These are the activations of a small neural network, seen along a few directions. Each row is one input.
In each table, some parts of the input vary, and every possible input appears once, in random order.
Descriptions start from the smaller parts, as in this example, which fits no table here: one of 5 places around a ring, together with either a single point or (one of 2 separate values, together with one of 4 places along a line) or one of 9 places around a ring.
Shared parts are said once, and a part with two or three values counts as separate values.
(in the rows, 128 means zero)

A family of inputs:
x1: [124 113  69  74 147 169 115  98  82 199  76]
x2: [136 152 103 113 127 232 159 152 150 184  96]
x3: [116  93 147 148 134  80 143 131 117 122 163]
x4: [ 93 126 125 165 153 126 123 109 140 116 170]
x5: [ 88 130 126 159 113 132 118 115 176 114 121]
x6: [ 91 111 154 120  66 103 144 137 173 103  92]
x7: [ 86 109 155 155 129  94 156 127 122  93 101]
x8: [ 93 128 134 108  73 128 120 145 169  74 103]
x9: [155  99  85  73 157 162 116  96  60 197  98]
x10: [191 172 151  98 152 207 125 150  90 181 132]
x11: [125 109 120 162 167 100 135 125 128 115 173]
x12: [138 130 137 164 175 104 126 109 125  97 154]
x13: [175 135 122  93 169 204 178 137  98 180 150]
x14: [136 127 126 120 111  70 153 133 140 114 167]
x15: [155 137 166 167 118  82 116 125 120 101 122]
x16: [ 92 124 144 126  95  90 165 145 131  99 134]
x17: [ 84 126 147 156  80 102 130 120 167 130 105]
x18: [165 128 167 174 166 117  94 118 125  93 141]
x19: [ 96 137 146 175 128 137 117 107 165  92 100]
x20: [ 88 120 121 160 151 112 138 119 144 116 149]
x21: [161 146 146 168 146 104 106 126 126  99 144]
x22: [121 175 119  78 161 211 155 148 104 181 122]
x23: [144 140 113 104 117  85 130 144 131  84 162]
x24: [189 115 103  89 137 168  84 101  65 198  87]
x25: [165 137 118 112  97  96  91 157 144 101 171]
x26: [117 112  63  93 118 184  95 117 112 203  44]
x27: [103 124 115  90 103 105 124 138 155  96 159]
x28: [156 130 164 139  96  82 129 152 123 103 148]
What do these inputs look like to the network? -> one of 4 places along a line, together with either one of 2 separate values or one of 5 places along a line
Change only the place on the line of 5 in x25. List by row number the other rows that result. -> x15, x18, x21, x28
Start at x28 and move only the place on the line of 4, one step at a time. The first step leads to x14. Which rows follow, in order? -> x16, x6

A family of inputs:
x29: [107 126 158 134  83  83 142 158 167  92 139]
x30: [126 124  85  90 113 147 128 113 100 161  96]
x31: [ 84 139 108 111 117 200 142 136 148 153  96]
x32: [145 106 147 161 131  61 104 127 128  78 154]
x33: [114 133 104  96  95 175 132 125 124 160  79]
x34: [228 167 140  89 194 192 150 160  72 173 167]
x35: [118 113 143 131 108  58 134 146 133  86 148]
x36: [131 123 109 145 165 161 110  83 106 173 107]
x37: [ 77 141 161 147 100 110 152 159 192  84 160]
x38: [148 114  98 112 134 151  98  95 100 164 105]
x39: [130 122 154 191 167  70 116 106 138  83 157]
What do these inputs look like to the network? -> either a single point or (one of 2 separate values, together with one of 5 places along a line)

A family of inputs:
x40: [ 63 134 148 121  72 112 149 144 152 117 127]
x41: [176 152 172 158 131  93 130 178 162  72 183]
x42: [111 156  89  90 174 235 143 150  96 149 140]
x43: [154 153 123 149 165 204 138  82 119 209 105]
x44: [ 61 105 118 136  96  91 127 130 163 135 106]
x45: [ 94 138 162 114  70 135 137 154 201  88 119]
x46: [ 65 103  92 162  80 114 116  99 157  90  85]
x47: [191 104 101 107 127 163  62 103  94 174 111]
x48: [176 122 136  99 151 187 132 138  76 190  70]
x49: [147 131 167 151 138  73 158 148 113  92 191]
x50: [153 140  73  54 121 145 150 125 101 183 125]
x51: [140 104 151 152 173  48 128 121 123 104 164]
x52: [132 122 133 173 166  64  95  92 108  62 137]
What do these inputs look like to the network? -> either one of 5 separate values or (one of 2 separate values, together with one of 4 places along a line)
Which of the alternatives is x45? -> one of 2 separate values, together with one of 4 places along a line

A family of inputs:
x53: [118 131 152 156 111 136 127 130 158 119 102]
x54: [ 88 128 110  97  95 123 157 170 142 116 126]
x55: [128 116 142 165 165  93 125 114 118 129 158]
x56: [132 142 151 128  94 136 140 139 165 133 131]
x57: [157 142 107  94 119 202 113 114  88 207  84]
x58: [137 125 147 104  83 117 144 172 141 123 121]
x59: [153 126 146 103 119 122 129 172 123  98 155]
x60: [155 106 118 142 122  81  98 113 111  95 139]
x61: [141 141 150 106 141 100 162 167 110 112 161]
x62: [140 102 141 158 142 115  92 118 134 114 152]
x63: [ 83 113  98 120 106  82 118 101 129 104 103]
x64: [112 128  76  85 126 218 142 100  81 190  85]
x65: [135 109 129 132  90  77 109 105 127 113 101]
x66: [ 84 144 115 123 106 142 152 137 167 126 137]
x67: [143 120 117 149 145  59 131 108  96 111 145]
x68: [137 129 149 162 145 140 113 133 141  96 136]
x69: [ 69 133 116 148 124 142 138 126 159 111 106]
x70: [135 159 154 131 152 117 155 135 134 122 170]
x71: [ 69 107 117 138 123 117 113 109 153 125 118]
x72: [180 140  94  93 194 181 143 108  81 191 108]
x73: [124 144 150 167 168 118 145 129 125 111 142]
x74: [148 143 150 128 130 141 124 139 149 108 163]
x75: [184 140  94  95 165 202  99 120  89 184 112]
x76: [119 103 149 149 109 110 104 112 151 135 115]
Changing only one part turns x53 into x68. The same change can be made to x76. Which row results? -> x62
What do these inputs look like to the network? -> one of 4 places along a line, together with either a single point or one of 5 places along a line
Start at x61 and move only the place on the line of 4, one step at a time. The first step leads to x59. Which rows follow, in order? -> x58, x54
List by row number the other rows that have the place on the line of 4 in common with x73. -> x55, x61, x67, x70, x72
